Questions about the matrix below. Counting starts at 0.
1) Report the bottom entry of the column that holds the smallest entry.
2) Report the entry just right of 156.
3) Report the entry in row 2 and column 1.
4) Report the entry at row 0, column 0.
5) Report the entry directly below the largest entry.
6) Report the entry at row 0, column 2.
7) Report the entry just right of the smallest entry.
8) Report the entry directly below 143.
[[133 124 125 125 127]
 [117 140 136 139 137]
 [132 124 124 126 126]
 [133 123 127 126 128]
 [120 140 132 143 138]
 [133 124 124 125 127]
 [124 136 129 157 152]
 [122 137 132 156 147]]
1) 122
2) 147
3) 124
4) 133
5) 156
6) 125
7) 140
8) 125

Read these off the grid that follows. Indices start at 0.
1) Read off the entry in row 0 and column 1.
2) Read off the bottom-right entry.
3) Read off the entry just right of the smallest entry.
4) Read off the entry just left of the smallest entry.
5) Read off the entry at row 2, column 0.
6) Read off the entry directly below the smallest entry.
7) Read off the bottom-left entry.
8) Read off the entry at row 2, column 2.
[[127 132 129 126 125 151 138 143 119]
 [125 129 118 127 121 153 143 142 118]
 [125 130  99 121 140 138 123 145 124]
 [127 131 120 130 126 152 141 139 122]
 [123 131 129 123 127 150 145 143 121]
 [125 133 125 121 128 153 141 141 121]]
1) 132
2) 121
3) 121
4) 130
5) 125
6) 120
7) 125
8) 99

x =
[[123 120 122 119 145 147 125 135 108 120 142 128 110 105 133]
 [118 122 147 144 109 125 111 114 152 146 111 137 128 113 103]
 [132 123 118 115 150 144 138 127 152 106 107 123 140 115 135]]
Report the minimum.
Answer: 103
The bottom entry of the column that holds the smallest entry -> 135
The entry just right of 138: 127
Report the top-right entry.
Answer: 133
Report the third entry on the main diagonal.
Answer: 118
The smallest entry in the first row is 105
Report the 3rd entry, reading row by row.
Answer: 122
Report the centre entry.
Answer: 114
Report the 2nd entry on the main diagonal.
Answer: 122
The entry in the bottom-left corner -> 132
The entry just left of the smallest entry is 113
The entry directly above 137 -> 128
The 1st entry in reading order is 123
The entry just right of 107: 123
Report the third-last entry, reading row by row.
Answer: 140

X =
[[128 130 116 118 138 126 119 130 106]
 [129 139 131 108 121 128 122 141 121]
 [130 132 123 105 117 129 123 132 145]
 [135 131 111 120 118 127 115 127 109]
 [119 121 116 114 123 128 130 110 135]
 [132 124 127 132 107 131 128 120 147]
 [140 129 122 120 116 129 116 139 145]
 [119 127 142 132 141 129 142 126 142]
 [130 131 115 118 125 127 117 126 106]]
Indices start at 0.
The entry in row 2 and column 0 -> 130
The entry directly above the largest entry: 135
Give the entry in row 0 and column 0.
Answer: 128
Give the entry just left of 138.
Answer: 118
Give the entry just right of the centre entry.
Answer: 128
The entry directly above the smallest entry -> 108
Give the entry in row 2 and column 2.
Answer: 123
Give the entry just left of the largest entry.
Answer: 120
Give the entry in the top-right corner.
Answer: 106
The bottom-right entry: 106
Give the entry just left of the centre entry.
Answer: 114
Give the entry at row 1, column 0.
Answer: 129
Give the entry directly above 125.
Answer: 141
The bottom-left entry is 130
The entry directly below 108 is 105
Give the entry in row 0 and column 2.
Answer: 116
The entry at row 1, column 1 is 139
The largest entry -> 147
Give the entry directly below the smallest entry.
Answer: 120
The entry directly above the centre entry: 118
The entry in row 0 and column 1 -> 130

m =
[[124 143 130 123 129 134 123 126 130]
 [120 124 124 131 126 123 128 129 127]
 [131 132 123 125 130 130 129 126 124]
 [115 126 130 125 121 128 127 127 130]
 [127 131 126 126 133 128 126 127 126]
 [117 115 138 127 124 120 127 127 134]
 [130 127 124 129 127 131 127 128 126]
 [133 126 119 132 129 129 130 130 121]
 [127 140 138 134 126 135 132 130 137]
 [125 107 139 127 133 118 127 126 137]]
Counting starts at 0.
The smallest entry -> 107
The maximum -> 143
The entry in the top-left corner: 124
The entry in row 2 and column 1 is 132
Report the entry at row 1, column 0.
120
The entry in the bottom-right corner -> 137
The entry at row 0, column 2 is 130
The entry in row 1 and column 2 -> 124
Report the entry directly above the smallest entry.
140
The entry in the bottom-left corner: 125
The entry directly below the largest entry -> 124
Report the entry in the top-right corner.
130

[152 104 105 103 111 102]
The entry just right of the largest entry?
Answer: 104
The entry just left of 104: 152
